Each row below is a small network's average activation on inputs in which a field has the value named, seen along a few directions.
Values that are neighbours, or in one group, have similar rows; names and order tell nothing.
In the rows, 128 means zero.

D, 15 values:
d11: [149 127 129  97 107 182 126 191  37 133  97]
d13: [136 162 100 164 100  43 122 125 138  96 126]
d6: [203 167 105 154 188 180 114 182  66 131  75]
d10: [159 205 167 123  95 191  66  93  87 105 135]
d7: [ 67 144  38  98 132  68 147 149 171  95 188]
d3: [101  79 193 170 136 156 165  85 182 168 118]
d8: [232 181 125 113 122 192 110 118 154 128 136]
d1: [ 84 132 109  59 149  93 102 156 124 161 113]
d15: [102 121 164 150 149  80 155  65 139 119  32]
d9: [ 85  93 144  70 147 145 171 131 170 200 170]
d5: [134 122 120  92 118  20 100  79  94 135  90]
d2: [ 91  84 134 207 105 138 132  99 177 129 157]
d12: [109 114 138 185 111  86 132 140 166  87 108]
d4: [159  99 210 104 123 181  83 153  90  95 185]
d14: [108  91  42 133 139 164 195 155 125 138 189]
A value of D combines one of 3 hidden first parts with one of 5 second parts; all combinations occur once.
Changing only the second part turns d12 into d2. d15 has the same second part as d12; what does that change turn d15 into?
> d3
Changing only the second part turns d13 into d14. d5 has the same second part as d13; what does that change turn d5 into?
> d9

S, 6 values:
s5: [ 94 123  76 144 141 145 174 122 193 168 171]
s4: [190 138 168 125 141 221 114 136  89 140 107]
s6: [ 60 100 141  80 139  72 152 107 149 163 116]
s2: [182 155 105 104 121 114  83 177  64  78 121]
s1: [130 147 121 135 120  24 115 111 122 111  67]
s3: [113 104 158 181 105 194 130 115 151 108 185]
S is arranged as a ring.
Which values are neighbours of s4? Give them in the order they are listed.
> s2, s3

Y, 6 values:
y2: [177 138 147 151 132 222 122 133 116 133 139]
y5: [ 77 102 143 165 121  90 159  88 175 143 118]
y4: [110 113 118 175 115 138 143 124 156 115 157]
y6: [ 30  97  86  84 150  48 187 111 192 187 135]
y3: [191 151 150 107 122 190  80 157  68  95 140]
y1: [184 167 124  86 127  79  78 154  60  94  80]
Y is arranged as a line.
Which values are neighbours of y1? Give them in the order they are listed.
> y3
Which values are neighbours of y6? Give them in the order they are listed.
> y5

G, 6 values:
g4: [ 98 124  69 172 133 137 173 122 198 152 171]
g6: [125 132 145 125 130  33 126 107 114 130  43]
g1: [130 107 168 198 106 203 130 110 147 109 165]
g5: [180 164 103 110 115 101  77 167  73  73 125]
g3: [ 49  95 123  62 143  80 156 124 150 164 143]
g2: [187 147 160 102 142 215 106 139  87 140 121]
G is arranged as a ring.
Which values are neighbours of g6? Give them in the order they are listed.
> g5, g3

Z, 15 values:
z3: [105  90  74  74 150 123 159 127 168 200 146]
z7: [151 114 178 142 105 240  92 136 112 111 171]
z4: [166 154 122  75 143 131  81 174  55  94  57]
z2: [ 66 126 122  39 153  42 141 111 116 176 135]
z10: [138 138 120 171 101  46 100 112 102  77  94]
z14: [ 70  65 122 146 175 165 181 126 182 178 162]
z15: [ 74 110 155 110 113  36 154  78 179 110  91]
z6: [163 138 180 193 134 183  90  70 106 116 114]
z11: [155 166  49 101 143 154 140 163 125 137 174]
z8: [ 58 131 149 191 113 109 195  86 197 171 115]
z1: [116 111 107 164 119 195 157 148 134 104 206]
z12: [128 150  83  76 138  55  92 181 117 102 116]
z9: [131 144 121 216  89 134 116  99 157 112 146]
z5: [214 164 139  69 141 203 107 168 109 132 139]
z13: [185 118 199 154 103 104 117 141  63 101  56]
A value of Z combines one of 3 hidden first parts with one of 5 second parts; all combinations occur once.
Changing only the second part turns z4 into z13. z12 has the same second part as z4; what does that change turn z12 into?
> z10
Changing only the second part turns z8 into z14. z9 has the same second part as z8; what does that change turn z9 into?
> z1
